These are the activations of a small neural network, seen along a few directions. Each row is one input.
In each table, some parts of the input vary, and every possible input appears once, in random order.
Descriptions start from the smaller parts, as in this example, which fits no table here: values(3) and (point or ring(11) or (line(4) and ring(5))).
Shared parts are said once, and a part with two or three values counts as separate values.

Other details of the inputs vary at random and push rows far along three fixed directions, the same in every table; ignore that.

Rows:
R1: [ -6   7  -3 -24  -7  -5   3  -3  16 -13  -1  10]
R2: [ 26   9  11  -7  24 -10  -5  13  -6  -5  -9  -5]
R3: [ 6  1  2  7 23 -6  2  0 -8 16  4  1]
R4: [ 15  14   5  -3   9 -16 -10  10  -1  10  -5   0]
R5: [ -6  18  -5  -7 -21  -2  -7 -13  15  -4   6   1]
R6: [ 17  -9  19  -3   2  -5  13  11  -8   7 -16 -16]
R7: [ 13  10  12   0  13 -10 -13   5   0  15  -8 -11]
R8: [ -4   8 -12  -2  -8 -10 -21  -6   0  -1   7  15]
R9: [-15  12 -10   1 -11  -3  -9  -9   3 -14  12  14]
R10: [ -2   1   8  18  -7   1   3 -22  -8   4   6   2]
R11: [  7  15 -18  15   2 -32 -22  -3  56  -2 -23  -1]
R12: [  8   0  -4 -21 -10  -5  -2  23   3  -5  -6  16]
R13: [ -1  -5 -10 -24   2  -5   1  18   1  -2  -7  11]
R14: [  1   0  10  18  -1  -4  -4 -20 -10  10  -1   1]
R15: [-20 -10   1 -11 -25  13   5   2  10 -16   1   2]
R16: [ 22  -3   4  -8  29  -3   7  15  -6   5  -8 -18]
R17: [ 16 -19   3   9   4  16  14  22 -16   6   4  -6]
R18: [  2 -10  -4  12 -10  19  12   9  -8   3  14   6]
R19: [ 10  13   2   8  12  -5  -6 -23   1  19   8 -11]
R20: [-21   1  -3 -11 -16  -4   3 -15   9  -2  -6   8]
R21: [  6  13  -5  14  16  -6  -2 -13  -6  17  13  -6]
R22: [ 14   6   0 -18  -3 -15   0   5  -3 -10 -21  -9]
R23: [-19 -14  -5  23  -7  18  -5  -9 -14   4  15   9]
R24: [ -9 -12   5  -8  -5  16   7   9  -1 -20  -8  12]
R25: [ 11  -5  -7   8   4   2  -7   4 -15   2   5  -5]
R26: [-17  -5  -2  21  11   7   0 -14  -8  18  13  -1]
R27: [-13  11  -9 -12  -1 -14 -16 -15  12   1   7  -4]
R28: [  4   7   1 -25  16 -12  -5  13   7  -1 -16  -2]
R29: [  8  19   1   3   1 -14  -8  -1   3   8   9   2]
R30: [ -8   8 -11 -16  -2   2   4   1  12 -12   3   5]
R31: [ -1  20   0  -7  -8 -25 -22 -20   3   7 -14  -2]
R32: [  9  15  -3  24  14  -4 -13 -15 -12  11  12  -8]
R33: [-27   0  -7   5 -12  11  -8 -11   3 -17   9  16]
R34: [ 12 -14  14  -7  22   8  15  12  -4   5 -10  -2]
R35: [ 11 -16  17  10  -4  20  30   9 -11   2  -6  -6]
R36: [  6  -6   6 -17   3  -1  -3  11  -2 -15 -14  -7]
R37: [-11  -4  12  22 -16   6   7 -20  -4  13   7   3]
R38: [ -4  -4   7 -21 -14   6   7  16  11 -16 -11  11]
R39: [ -8   1 -26  18   9 -20  -9 -12  53  -2 -16   5]
R40: [  5  13  -7 -23   0 -14  -7  -4  12  -2  -9  -8]
R41: [-12   1 -14  -5 -11   5  -3   4  -2 -20   2   2]
R42: [ -2  -4  -1 -15  -7  -1   4  22   2 -10  -5  -1]
R43: [-10  -4   6   9   7   6  -2 -17   0  16   4  -4]
R44: [-10   9 -10  -3 -14  -1 -14 -17   5 -10   3  -3]
R45: [  5  13  -2  14  17 -12  -5 -14  -5  19  16  -1]
R46: [ 8  5 11  2  8 -2 -4  6  0  6 -1 -1]
R47: [  6 -16  11  15   9  22  16  12 -11   1   3 -14]
R48: [ -2  -6  -5  16   7   1  -4 -11  -8  21  18   8]
R49: [-17   3 -10  -4 -21  -4   5 -21   8  -1   3   0]
R50: [-10 -12   0  -8   3  12   7  21  -9 -19 -11   8]
R51: [ -1  -3  -2 -15  -8  14   9  11   3 -26  -9   6]
R52: [  3   4  -3 -17   4  -6  -5  17  -2 -17 -11  12]
R53: [-17   9 -15 -10  -5 -14 -11  -9   6   1  10   1]
R54: [-20  -6 -12   2 -27   5  -6  -2   4  -1  17   9]
R55: [-14  -3  -1  -4 -14  12   4  -5   5 -20   3  12]
R56: [  1 -24   9  14  16  19  13  16 -22  -6   1  -9]
R57: [  3  17 -17   2  -9  -8 -20 -10  -1   0  12   7]
R58: [12 -8 14  0 10  1 23  1 -7  8 -6 -2]
R59: [-11   4 -12 -15 -12   1  -7   5   6 -26  -3   1]
R60: [  3 -20   0  10  19  17  24  15 -16   3   4  -9]
R61: [  8   5  -1 -20 -12  -4   9   7   1 -20 -18   3]
R62: [-10  13 -14  -4 -18  -6  -8  -2   9  -5   7  -1]
R63: [ -9   2   6  27   3   3  -7 -10  -8  23  12  -5]
R64: [ 13  -8  13   4  -3   3  17   6  -9   5 -11 -13]
R65: [ -1  11   5   8  12  -9 -22 -12  -5   7  -2  -7]
R66: [ -6  14  -5 -16  -4 -18 -19 -20  14   5   1  -8]
R67: [-8  2 -3 23 -7 15  7 -7 -5  7 20  1]
R68: [  2   4  -1   8  -4  -5 -14  -2  -4  19   6   2]
R69: [ -6 -11   3  -6 -10  26  22  21   3 -21   0   6]
R70: [ 20   7  -3  -6   7 -13 -11   9  -6   1   1   7]
R71: [ 16  20   8   4  11 -25 -28 -10   3  21   1 -21]
R72: [-11  -3  -1  21  -1  22   4 -12  -7  -7  15  -1]
R73: [-18  -1  -5 -10  -4   9  11  -1  10 -13  10  12]
R74: [-17 -11   5  16  -7  10  14 -23  -3  11   8   7]
R75: [ 23   3  -4 -20   8 -19 -16  20  -7  -5 -11  -4]
R76: [-19  -3  -6 -13  -2   6   4   1   9 -11   3  14]
R77: [ 32 -21   5  43  47  -3   4  17  17   3 -29 -16]
R78: [ 10  -4 -11 -16   3   3  11  18  -2  -5   2   7]
R79: [ -4 -10  -4  -8 -16  13  14  22  -1 -12   7  19]
R80: [16 -3 19  1  0 -1 18  7 -5  5 -8 -3]
R81: [-17 -23   2  -8  -5  22  12  18  -5 -29  -3   3]
R82: [ 27  -3  -4  -6  21  -9   1  14 -11  15  -2 -10]
R83: [ 17  10   2 -24  -6 -10  -4  13   9  -7 -16 -11]
R84: [ -9  -4   8  16   3   9 -10 -15  -7   6   1  -3]
R85: [ 6 -8 -2 10 10  5  8  1 -9 14 16  6]
R86: [ 9  1 15  5  1  5  6 -1  1  5  4 -4]
R87: [ -6 -16   7   4  -2   6  15  -8  -7   6  -2  -7]
R88: [-10  -4   0  16  -8  11  16 -24  -4  11  10  -1]
R89: [-15  -6   7  21  -9  20   9  -7   0   0  21   5]
R90: [  7   0   4 -22  -7 -14   0   7  -1 -14 -22  -5]
R91: [ 17   1  17  -9   3 -11   6  11  -3  10 -23  -8]
R92: [ 10   7  -9  -3  10 -21 -18  -7  -3  20   8  -7]
R93: [-17  -7  11  16 -11  16  -1 -14   0  10   8  -2]
Each input here is: values(3) and (point or (line(5) and ring(6))).
Changing only the values(3) part turns R56 into R53. The same change can be made to R77. Which row results?
> R39
Changing only the values(3) part turns R38 into R34. The same change can be made to R89. Which row results?
> R73
Which other rows does R37 become when the line(5) part takes its other values? List them by row number.
> R4, R12, R38, R46
Which other rows does R92 become when the values(3) part takes its other values? List them by row number.
> R54, R75
Start at R32 and move only the ring(6) part, one step at a time. The first step leads to R9. Which rows follow, in order?
> R52, R50, R56, R41

Rows:
R94: [  4   2  10  30   0  -5 -15 -24 -17  33  17 -19]
R95: [-34   9 -24   0 -17  -5 -25 -17  25 -19   3  15]
R96: [-26  29 -14  -7 -22 -31 -22 -34  38  -2 -12   9]
R97: [  7  11   0 -37  -2  -5  -3  15  -7 -11 -16  -7]
R98: [  8   6  -4  25  10  -8 -15 -23 -16  39  26  -4]
R99: [ 16   7   2 -20  -8  -6   3  27   7 -12 -18  -3]
R100: [ 11  14 -16 -28  19 -30 -18  13  26  -1 -18   6]
R101: [  8   7  -2 -32  13  -7   2  18  -9  -4   1   4]
R102: [-28  17  -4 -13 -48  -6  -5 -19  31 -16   6  20]
R103: [ 43  13   5  -7  26 -25 -13   6   5  10 -22 -26]
R104: [ 14   7 -17 -26  10 -14   3  20  13 -11  -8   3]
R105: [ 14   2  15  46  33 -14 -17 -22  -1  37   0 -30]
R106: [  8   2   6 -34 -15  -9  11  11   2  -7 -21   2]
R107: [  4 -34  10   4   3  31  24  36 -27 -14  -5  12]
R108: [  8  12  -1  33  15 -10  -9 -18  -9  33  28  -4]
R109: [-38 -27 -16  19 -22  39  15  -6   3 -31  19  19]
R110: [-31 -12  -1  18 -10  30   5 -13 -24 -10  24  11]
R111: [  3 -30  15   4   3  29  47  19  -5 -14 -17  -7]
R112: [-23 -15  18  11 -14  29  13 -25  -9   3  20  -1]
R113: [ 32 -21  18  14  26  15  19  36 -26  -3  -8  -3]
Describe the family of inputs behind these rows.
> line(4) and line(5)
Changing only the line(4) part turns R104 into R111. The same change can be made to R98. Which row results?
> R106

Rows:
R114: [ -9  -6 -10 -21 -13   5   8  23  12 -31 -11   5]
R115: [-12  20  -9  -9 -11 -20 -15 -15  17   2   2   7]
R116: [-30  -5  -7  13 -20  11   2 -12   8  -7  12  16]
R117: [  0  -3  -3  -6   0   2   5  11   3 -17 -10   7]
R118: [ 11  16  -8 -28  -5 -18  -4  13  20  -8 -14   3]
R119: [  1 -20   8   7  12  25  19  20  -8 -14  -7  -3]
R120: [ 6 -8  3 -6  9  8 14  6  3 -3 -5 -2]
R121: [ -2  16  -9 -19  -4 -19 -24  -1  16  -8 -11  -2]
R122: [ -9  -6   5  29   8   9  -4 -14  -7   8  10  -9]
R123: [-18 -12   4  31   4  16   9 -25  -7  17  15  -3]
R124: [ 21 -19  10  11  20   6  10  18 -13   6 -13 -10]
R125: [ -8  18 -18 -23 -17 -16  -7  -7  23  -9  -4   5]
R126: [-23 -19   3  38  -8  28  11 -18  -4   5  24   8]
R127: [  0 -20   4  13   7  24  19  12  -8 -11  -4   4]
R128: [ 24  -1  18   9  13  -4  -2   0 -27  28   1 -19]
R129: [-16  14  -5 -15 -28   3  -8 -17  -1 -10  14   9]
R130: [  4  12  -4  14   5 -14  -8 -23   5  19   9 -11]
R131: [ 19 -13  13   2  26   2  11   7  -8  15 -10 -13]
R132: [-10 -23   2  -7  -7  20  21  21   3 -20  -5  14]
R133: [ 35  -1  16   1  37 -15   3   6  -9  22 -13 -20]
R134: [  3 -14   5  -4  10  16  25  14  -2  -8  -8   0]
R135: [ 19  -9  16 -24   5   8  16  26 -19 -11 -10  -2]
R136: [ -5 -18   0  -6  -2  13  14  23   1 -19 -10  -2]
R137: [-20  13 -16  -8 -25  -8  -6 -11  22  -8   7  11]
R138: [  5  28   2  -2  -7 -14 -19 -24 -10  13  10  -5]
R139: [ 25   0   3  37  33   3  -9  -7 -39  49  35 -17]
R140: [ 24  16  18   9  14 -20 -21 -20 -22  31   9 -18]
R141: [ 10  26 -10  -6   0 -26 -30 -15  14   2  -4   0]
R142: [  7 -27  15   6  15  21  27  19  -9   0  -5  -1]
R143: [-13 -26  -2  -6  -7  23  16  17   0 -23  -9  12]
R144: [ 28   6   8  11  26 -18 -16  -4  -6  18  -8 -14]
R145: [ 15 -11  -9 -58   8   4  14  58 -12 -29  -9  19]
R146: [ 29 -14  13  -1  28  -2  16  18 -10  15 -17 -17]
R147: [-20  12  -2 -12 -26  -4 -16 -20  -2   1  12   7]
R148: [  5  19 -14 -14  -9 -24 -19  -2  15  -9  -8   3]
R149: [ -3  -5  -3 -22  -7   8  13  18  14 -19  -9  11]
R150: [ -7 -20   0  -3  -2  14  25  11   1  -8  -3   1]
R151: [ 35   8   9 -35   6 -10   6  29 -12  -5 -19 -10]
R152: [ -8  -7   5  23   5   9   0 -17  -1  19  12  -3]
R153: [ 24  -1   7  -6  21 -12  -1  17  -5  -2 -20  -5]
R154: [ -8  29  -4 -23 -20 -24 -25 -18  -1   4   1   4]
R155: [  4   7   5  24   8  -5  -7 -14  -2  15   8  -2]
R156: [  8  20  -7 -16  -4 -28 -15  -2  17   6  -8  -2]
R157: [ -8  23 -14  -8  -9 -16 -27 -15  19  -8   1   0]
R158: [-15  14 -11   0 -16 -14 -22 -20  17   4   6  10]
R159: [ -2 -30  13  -9 -11  35  38  31 -23 -20   0   3]
R160: [ 19  16  -1  -2  14 -25 -23  -1   4  13 -11 -18]
R161: [ 24   1   8  -8  22  -8  -3  19  -1  -4 -16 -12]
R162: [-19  14 -19  -5 -22  -5 -16 -11  19 -16   5   4]
R163: [-10 -10  -3  26  -5   8  -1 -14  -3   5  10  -1]
R164: [ 20  18   0 -17  15 -23 -15  12   7  -7 -18  -9]
R165: [ -4  -7  -2 -23  -7   5  14  20  13 -20 -10  11]
R166: [-32  10 -13   0 -25   1  -2 -18  18 -10  13  16]
R167: [ 24  26  -8 -10   6 -31 -25  -3  11   4 -12  -7]
R168: [-11  -9   1   8   1  13  17  -4  -1  -3   4   2]
R169: [-36  -7  -8  18 -22  24  11 -18   9  -7  20  15]
R170: [  3  26   0 -36 -14 -26 -16   0  -2  -7  -8   4]
R171: [ 17   4   9  39  17  -8  -8 -17  -8  32  12 -14]
R172: [  8  21  10  10   1 -11 -15 -23 -19  20  13  -9]
R173: [-27  12 -15   2 -26   2  -8 -16  18 -11  10  18]
R174: [  8  27 -12 -17 -10 -27 -21  -1  21  -2  -7   4]
R175: [-29 -21  -2  35 -18  26  13 -15  -2   3  22   9]
R176: [ 19 -15  14   8  26   6   6  17 -11   3 -10 -15]
R177: [  6  -6   0 -21  -1  -3  10  23   9  -7 -16   2]
R178: [ -9  -7   5  29   3   9  -1 -15  -5  16  10   1]
R179: [ 14   3  10  31  24  -6  -4 -27  -8  32  12 -18]
R180: [-22 -11  -6  29   4  27   5 -13 -33  15  43  11]
R181: [-21   8 -14   0 -17  -6 -16 -16  12  -7   1  11]
R182: [-33  -5  -7   9 -19  13   5 -15   9  -3  11  13]
R183: [  6 -21  12   5  19  15  27  14 -11   1  -8  -5]
R184: [-16 -12  -8 -23 -20  18  17  22  15 -33  -8  22]
R185: [ 37   9  15 -23  12 -20  -3  20 -18  10 -16 -16]
R186: [-12 -15  -4  -7 -14  11  13  17   7 -14  -7  11]
R187: [-20 -16  -4  26  -9  22   6 -15  -2  -6  15   7]
R188: [-19 -11   3  36   3  18  -3 -19  -8  10  14  -7]
Changing only one part turns R129 into R151. The same change can be made to R149. Which row results?
> R118
Changing only one part turns R171 into R155. The same change can be made to R167. Which row results?
> R127
Describe the family of inputs behind these rows.
> values(3) and (point or (line(4) and (point or line(5))))
Which other rows does R132 become when the values(3) part takes its other values? List them by row number.
> R116, R175
Which other rows does R185 become when the line(4) part takes its other values? List them by row number.
> R128, R151, R159
Which other rows does R158 become when the line(5) part takes its other values? List them by row number.
> R121, R131, R143, R152
